Here are a small network's activations along a few directions, averaged over the inputs that share one value of a field.
Values that are neighbours, or in one group, have similar rows; names and order tell nothing.
Random noise pushes rows far along 3 fixed directions. That doesn't count. These rows show it; they differ only by the noise:
[  26  105 -279 -306 -147   23 -179  -79 -346  420 -200  207  -63  -80
  107 -143  191  105]
[-168  436  211  206  182 -237   69  127   77  211 -129  139  -69  -72
  -29   64   72 -125]
[ 116 -196    4 -116 -269  -91   17 -125  124 -475   33   42  256  217
  138   38 -137   -8]
[ 157 -303   93  -94 -377  -76   40 -134  256 -716   62   27  315  281
  144   80 -243  -15]
[-104  336 -164  -60  189 -179  -35   -4 -260  455 -115  127  -37  -72
   55  -69  236  -28]


Values of NEN:
volor: [-119  382  338  342   -5  105   38  265  198  315 -130   44 -486 -272
 -221   68  102 -143]
zoko: [-203  236 -176  242  593 -456  249  -59  -60  -88  290 -154  300  196
 -137 -160  252 -325]
kaluv: [  49 -243  317  -89    6  323 -113   91   72  107  -11  -38  -85 -145
   -9  120 -313  307]
relar: [ 169 -540 -415 -246 -148  476 -215 -187 -276   94   34 -183  -80 -109
  -67 -110  -51  287]
penud: [  59 -577  -15  108  293   79  137  -87    6 -470  380 -382  342  176
  -10   84 -191   24]
pume: [ -76  278  109  142  -42  257  -95  171  115  347 -107  206 -398 -298
 -129   33   53   37]
desog: [  48  111  163  -92  -98 -158   16   78   84  -99  -74   69   95   11
   83   48 -157  -74]
nub: [  38   26   41 -222 -309  -22  -91  -14   14  -34  -96   64  -45   23
   56  -46  -52  -21]
tabo: [  17  -75  123  321 -104   34  172   63  310 -325  -29  -85 -120  121
  -47   90   32  -36]
The values of NEN form 3 separate groups.
List the group mates of volor, in the order listed.
Answer: pume, tabo
List the group mates of relar, in the order listed.
Answer: kaluv, penud

Values of TADE:
dep: [  37 -204  259  165   72  -57  158   18  425 -645  167 -204  204  209
   59  141 -285  -89]
fut: [  32  304  -65  -94 -304   14 -155   81  -62  184 -268  248 -203 -118
  -57  -70  226  -85]
futug: [ -75 -123  462  131  162   87  -41  117  246 -108  -58  -74   86 -119
  -66  171 -383  218]
sakan: [  63 -120  164   63  -32  437 -109   88   62  203  -62  115 -387 -244
 -187  -14  -50   92]
mel: [  18  214 -492 -232 -211   10   17 -131 -226  277    4  176 -199  -73
   47 -246  464  -76]
fasu: [ -74   75  467  549   21  372   36  335  532 -188 -136  -69 -443 -178
 -112  225 -138   -9]
sobo: [  71  -47   32 -220 -398 -217    6  -94  194 -429   77  163  188  162
  154   51 -250  -62]
zor: [ 134  100 -180 -303 -388  -96  -82 -201  -93 -127 -103   76   38  159
   -6  -16   37  100]
zolu: [-215  182  865  421 -154   77    7  291  473 -118 -224  151 -239 -192
 -162  151 -353  -85]
bul: [ -42  296 -221  -91  374 -346  101 -114 -304  434   53 -207  137   19
  135  104  233   34]
pone: [-106  -13  321  283  138  216  -41  152   49  184 -114   49 -306 -341
 -130   71 -118   40]
zer: [ 110 -135 -495 -151  185 -234  128  -49 -240  -18  312 -189  220  248
   88 -142  279  -38]
fogip: [ 194 -183 -117 -164 -366   97 -113  -60  -87 -279  -87  158   21   63
  145   15  -78  157]
daz: [ -86   53  373  135   40 -249   63   79  162  -57 -166   83  222   38
  -41   60 -203  -45]
bivo: [  32 -523   70   42    3  117  -41  -95   43 -508  178 -285  257  176
  -10  106 -334   99]
molup: [ -40  -77  372  267 -491  392   25  242  294  -24 -235   87 -412 -167
 -208  -20  -39  -57]
nir: [  -6 -152  164   81  266 -207   37 -105  130 -341  237 -103  473  170
   21  125 -305  -54]
gobep: [ -27  269 -134   50   -6  138   61   38  -47  457 -110   93 -317  -50
  -73  -85  371 -104]
dulu: [  27  -38 -356  -86  119   91  -25   13 -288  443   72  -31 -110  -96
  -90 -177  234   -5]
pilir: [-156  465  383 -181 -268  -33 -199  171   97  293 -429  498 -167 -243
    5  -68 -146   -2]
Each value of TADE is a pair of two hidden parts, and every pair occurs once (4 first parts, 5 second parts).
fogip and gobep share the first part; fogip and dep share the second. Which value has the first part of dep and the second part of gobep?
Answer: molup
fasu and sakan share the first part; fasu and mel share the second. Which value has the first part of mel and the second part of sakan?
Answer: fut
zolu and dulu share the first part; zolu and bul share the second. Which value has the first part of bul and the second part of dulu?
Answer: zer
sobo and zor share the first part; sobo and bivo share the second. Which value has the first part of bivo and the second part of zor?
Answer: pone
